These are the activations of a small neural network, seen along a few directions. Each row is one input.
Each table varies a few parts of the input and shows all the possible inputs, shuffled.
A made-up example of a description, with smaller parts first: one of 6 places along a line, together with either a single point or one of 9 places around a ring or (one of 2 separate values, together with one of 5 places around a ring).
Shared parts are said once, and a part with two or three values counts as separate values.

Other details of the inputs vary at random and push rows far along three fixed directions, the same in every table; ignore that.

Table:
row 1: |   2 |  14 | -11 | -31 | -20 |  -2 |  -7 |   4 |  -2 |  -5 |   5 |   1 | -14 |  -4 |
row 2: |  14 |  17 |   0 |   9 |  21 | -19 |  24 |   1 | -32 |  17 |  -7 |  14 |  10 |   2 |
row 3: |  -5 | -30 |  -2 |  21 | -15 |  30 | -24 |   0 |  27 |  -4 |  12 |  -4 |  21 |  -7 |
row 4: |   4 |  -6 |  11 | -40 |  -6 | -13 |  17 |   1 |  -6 | -11 | -13 |   7 | -27 |  18 |
row 5: |  13 |  10 |   2 | -21 | -13 |  -3 |  -2 |  -6 |  -7 |   8 |  -3 |  -4 |  -3 |  -7 |
row 6: | -21 | -22 |  -5 |  27 |  -8 |  29 | -20 |   3 |  33 | -11 |  18 |   2 |  13 | -12 |
row 7: |   1 |   4 |   1 | -23 | -24 |  -1 | -11 |   9 |   0 |  -8 |   2 |  -1 | -22 |   8 |
row 8: |  -8 | -27 |  14 |  23 |  43 |   6 |  30 | -18 | -15 |  -9 |  -9 |  31 |  -9 |  44 |
row 9: |   0 |  25 | -29 |  33 |  19 |  -9 |   6 |   5 | -31 |  21 |  -6 |  -6 |  30 | -29 |
row 10: |  13 |  27 |   7 |  -4 |  29 | -23 |  19 | -11 | -28 |  12 | -18 |   0 |  -2 |  11 |
row 11: |  -2 |   4 |  -3 | -21 | -25 |  -7 |  -3 |  13 |  11 |  -2 |  -2 |  -7 |  -3 | -20 |
row 12: |  15 |   8 |   3 | -36 |  -3 | -18 |   6 |   3 |  -6 |   2 |   6 |  -7 | -16 |  13 |
row 13: |   3 | -25 |  28 | -19 |  20 |  -2 |  15 | -17 |  12 | -12 |   5 |   3 | -27 |  40 |
row 14: | -17 | -36 |  -2 |  27 |   3 |  20 | -10 |   5 |  29 | -14 |   2 | -12 |  13 | -10 |
row 15: | -14 | -20 |   5 |  53 |  41 |   8 |   9 |   1 | -13 |  -5 |  -4 |   8 |   7 |  19 |
row 16: |   9 |  20 |  -2 | -13 | -20 |   1 | -17 |  -6 |   3 |   7 |  -9 |  -9 |   7 | -15 |
row 17: |  -5 |   9 | -12 |  -2 | -17 |   1 |  -8 |   5 |   8 |   5 |   9 |  -2 |   6 | -17 |
row 18: |  11 |  25 | -11 |  33 |  12 |  -8 |   8 |   0 | -30 |  27 |  -8 |   0 |  35 | -35 |
row 19: | -16 | -28 |   2 |   7 |   8 |  19 |  -8 |  -2 |  28 | -20 |  16 |  -1 |  -8 |  17 |
row 20: |   7 |  13 |  16 | -30 | -14 |  -8 |  -2 |  -9 |  15 |  -2 |  -2 |  -1 | -16 |  10 |
row 21: |  -5 |  17 | -13 |   5 | -30 |   1 | -22 |  19 |   4 |   4 |   8 | -11 |   5 | -28 |
Each input here is: one of 3 separate values, together with either a single point or one of 6 places along a line.
Q: The inputs of row 4 and row 14 match in every part but the choice among 3 separate values. If row 1 is changed in the same way as row 4 into row 14, which row does it become?
A: row 19
Q: Change only the choice among 3 separate values in row 7. List by row number the other rows that result.
A: row 15, row 21

Table:
row 22: |  -3 | -21 |  26 | -27 |   9 |  -5 |  20 |  -6 |   1 | -21 | -10 |  19 | -38 |  46 |
row 23: |  -2 | -13 |   1 |  47 |  37 |   7 |  23 |  -7 | -25 |   7 |  -8 |  26 |  23 |  10 |
row 24: |  -5 |  15 | -20 |   1 | -23 |   0 | -25 |  17 |   9 |   2 |   4 | -24 |   9 | -33 |
row 25: |   8 |  26 |   6 | -20 |  31 | -34 |  31 |  -1 | -37 |   3 | -11 |  10 | -26 |  28 |
row 26: |  -9 |  -8 |  11 | -15 |  -9 |   6 |  -7 |   0 |  15 | -15 |   6 |   6 | -25 |  23 |
row 27: |  -3 |  13 |  -7 | -20 | -35 |   1 | -20 |  12 |  11 |  -6 |   2 | -10 | -11 | -14 |
row 28: | -18 | -26 |  -7 |  60 |  25 |  19 |  -4 |   3 |   4 |  -3 |  -6 |  -3 |  31 | -14 |
row 29: |  -5 |  -9 |   3 |  40 |  54 |  -2 |  25 | -10 | -24 |   1 |  -4 |  18 |   5 |  27 |
row 30: |  -9 | -32 |  18 |  -5 |  -1 |  13 |   5 |  -4 |  18 | -18 |  -1 |  12 | -15 |  21 |
row 31: |  -8 | -28 |   4 |  -9 | -12 |  12 |  -7 |   0 |  31 | -12 |  14 |  -7 |  -4 |   3 |
row 32: |  -8 | -22 |   3 |  -6 |  -8 |  14 | -13 |  -1 |  30 | -11 |  22 |  -7 |  -9 |  12 |
row 33: |  14 |  44 | -24 | -16 | -23 | -16 |  -6 |  10 | -29 |  21 |   2 |  -4 |   9 | -31 |
row 34: |   6 |   1 |   2 |  62 |   7 |  26 | -19 | -18 |   6 |  23 | -11 |  -8 |  58 | -35 |
row 35: |  13 |  30 | -16 | -16 | -14 | -18 |   9 |   8 | -29 |  17 |  -9 |   3 |  10 | -25 |
row 36: |  22 |  41 | -13 | -28 |  11 | -39 |  27 |   7 | -46 |  21 |  -7 |   3 |  -2 |  -8 |
row 37: |  -4 | -19 |   8 | -24 | -11 |   1 |  -1 |   4 |  21 | -13 |   5 |  -8 | -16 |   6 |
row 38: |  14 |   8 |   5 |  -9 | -26 |   9 | -30 | -12 |  32 |  13 |   5 | -31 |  21 | -27 |
row 39: |  -3 |   0 |   1 | -16 | -15 |   7 | -10 |  -1 |  11 |  -8 |  11 |   4 | -17 |  10 |
Q: Describe the family of inputs behind these rows.
A: one of 2 separate values, together with either a single point or one of 8 places around a ring
Q: The inputs of row 26 and row 25 match in every part but the choice among 2 separate values. If row 27 is changed in the same way as row 26 into row 25, which row does it become?
A: row 24

Table:
row 40: |  20 |  14 |   0 |   3 |   8 | -10 |  12 |  -8 | -20 |  25 |  -7 |  -4 |  26 | -20 |
row 41: |  22 |  17 |   4 |  -2 |  16 | -16 |  20 |  -8 | -26 |  21 | -20 |  -1 |  20 | -15 |
row 42: |  19 |   2 |  23 | -19 |  26 | -14 |  29 | -19 | -11 |  10 |  -1 |  15 |  -7 |  32 |
row 43: |  17 |   3 |  25 | -48 |  -9 | -20 |  12 | -16 |   7 |  -2 | -16 |  -5 | -24 |  20 |
row 44: | -14 | -18 | -26 | -14 | -57 |  21 | -49 |  24 |  57 |  -9 |  37 | -43 |  11 | -48 |
row 45: | -21 | -43 |  12 |  17 |  22 |   7 |   6 |   0 |  23 | -22 |  -1 |  -4 | -14 |  27 |
row 46: | -10 | -28 |   3 |  10 |  26 |   4 |  14 |   1 |  11 | -13 |  18 |   5 | -11 |  30 |
row 47: | -20 | -12 |  -1 |  47 |   1 |  24 |  -6 |   8 |   2 |  -6 | -11 |  12 |  18 | -13 |
row 48: |  -1 |  14 |  -9 | -33 |  -5 | -15 |  -1 |   5 |   3 |  -3 |  20 |  -9 | -24 |  10 |
row 49: | -12 |   2 | -18 |  41 |  18 |   9 | -11 |   4 |  -5 |   0 |   9 | -10 |  13 |  -7 |
row 50: |   1 |  18 |   6 | -46 |  -1 | -25 |   3 |   5 |  -7 | -11 |   1 |  -8 | -44 |  29 |
row 51: |  16 |  30 |   5 | -41 | -43 |  -5 | -26 |  -1 |  19 |   7 |  -6 | -28 |  -2 | -29 |
row 52: | -16 | -37 |   9 |  18 |   5 |  26 |   3 | -10 |  19 | -18 |  14 |  28 | -13 |  34 |
row 53: | -16 |  -3 | -20 |  58 |  -6 |  32 | -22 |   5 |  -3 |   4 |   5 |   7 |  30 | -24 |
row 54: |  10 |  28 | -22 | -50 | -53 | -13 | -12 |  19 |  -3 |   6 |  16 |  -1 | -12 | -23 |
row 55: |  -3 |  27 | -14 |  22 |  22 | -19 |   6 |  14 | -27 |   6 | -14 |  -9 |  10 | -21 |
row 56: | -17 |  -6 |  -6 |  46 |   1 |  19 | -15 |   3 |  -4 |  -3 |  -7 |  15 |  19 |  -9 |
row 57: |   7 |  12 | -15 |   6 |   3 | -10 |  18 |  13 | -36 |   9 | -19 |  16 |  12 | -19 |
row 58: |  -2 | -22 |  33 |  18 |  24 |  14 |  -3 | -26 |  17 |  -7 |  -7 |   8 |   1 |  32 |
row 59: |  20 |  35 |  -9 |  11 |  10 | -10 |   4 | -15 | -25 |  31 |  -4 |  -2 |  28 | -21 |
row 60: |  21 |  31 |  -1 |  11 |   9 |  -7 |  -3 | -15 | -22 |  23 |  -9 |  -4 |  16 | -11 |
row 61: | -17 | -30 |   9 | -11 | -25 |  18 |  -7 |   5 |  27 | -22 |  -2 |   6 | -16 |   9 |
row 62: |   7 |  -5 |   9 | -25 |  11 | -17 |  35 |   1 | -29 |  -4 |  -7 |  30 | -23 |  27 |
row 63: | -11 | -32 |   3 | -19 |  -5 |   7 |  -7 |  12 |  35 | -22 |  13 | -14 | -15 |   8 |
Q: Describe the family of inputs behind these rows.
A: one of 3 separate values, together with one of 8 places around a ring
Q: The inputs of row 43 and row 51 match in every part but the place on the ring of 8. If row 45 is changed in the same way as row 43 into row 51, which row does it become?
A: row 55
Q: Change only the place on the ring of 8 in row 52. List by row number the other rows that result.
A: row 47, row 53, row 54, row 56, row 57, row 61, row 62
Q: Change only the choice among 3 separate values in row 41. List by row number the other rows that result.
A: row 57, row 63

Table:
row 64: |  11 |  35 | -15 |  -5 | -10 | -13 |  -4 |   2 | -20 |  18 |  -7 |  -8 |  14 | -23 |
row 65: |   5 |   6 |  -5 | -28 | -28 |  -5 | -16 |   8 |  15 |   1 |   8 | -22 |  -1 | -16 |
row 66: |  10 |  17 |   5 | -47 | -18 | -12 |  -4 |  -3 |   4 |  -1 |   3 |  -9 | -24 |   7 |
row 67: |  -9 |  17 | -24 |  23 |  18 | -12 |   9 |  16 | -21 |   7 |   5 |   0 |  11 | -17 |
row 68: | -10 |  -1 |   2 | -31 | -20 |  -8 |  -3 |  14 |   6 | -19 |   0 |   0 | -34 |  12 |
row 69: |   0 | -11 |   7 |   3 |  -3 |   9 |  -2 |  -3 |  12 |  -4 |   0 |   5 |   3 |   0 |
row 70: |   3 | -19 |  25 |   0 |  38 |  -7 |  22 | -15 |  -4 |  -8 |  -4 |  12 | -19 |  47 |
row 71: |   3 |  21 | -22 | -11 |  -5 | -14 |   9 |  16 | -36 |   6 |  -2 |  11 |  -8 |  -7 |
row 72: |  -5 | -27 |  16 |   6 |  11 |  14 |  -4 | -12 |  23 | -12 |   6 |  -1 | -10 |  24 |
row 73: |   3 |   4 |   3 |  18 |  29 | -10 |  26 |  -8 | -28 |   9 | -17 |  15 |  12 |   9 |
row 74: |  -3 |  -8 | -11 |  16 | -16 |  16 | -21 |   5 |  21 |   1 |   7 | -19 |  21 | -30 |
row 75: | -16 | -37 |   6 |  34 |   6 |  30 | -11 |  -7 |  29 | -10 |   5 |  -2 |  19 |  -2 |
row 76: |  -3 |  -1 |  -6 |  26 | -10 |  19 | -21 |  -1 |  15 |   4 |   5 |  -5 |  24 | -21 |
row 77: |   6 |  12 |   4 |  23 |  22 |  -6 |  16 |  -8 | -27 |  13 | -11 |  15 |  11 |   4 |
row 78: |   4 |  -7 |  16 | -28 | -14 |  -1 |   3 |  -4 |  12 |  -6 |   3 |   7 | -19 |  14 |
Q: Describe the family of inputs behind these rows.
A: either one of 3 separate values or (one of 2 separate values, together with one of 6 places along a line)
Q: Change only the place on the line of 6 in row 74. List by row number the other rows that result.
A: row 65, row 69, row 73, row 75, row 78
Q: List by row number the other inputs of the same sort as row 68.
A: row 67, row 71
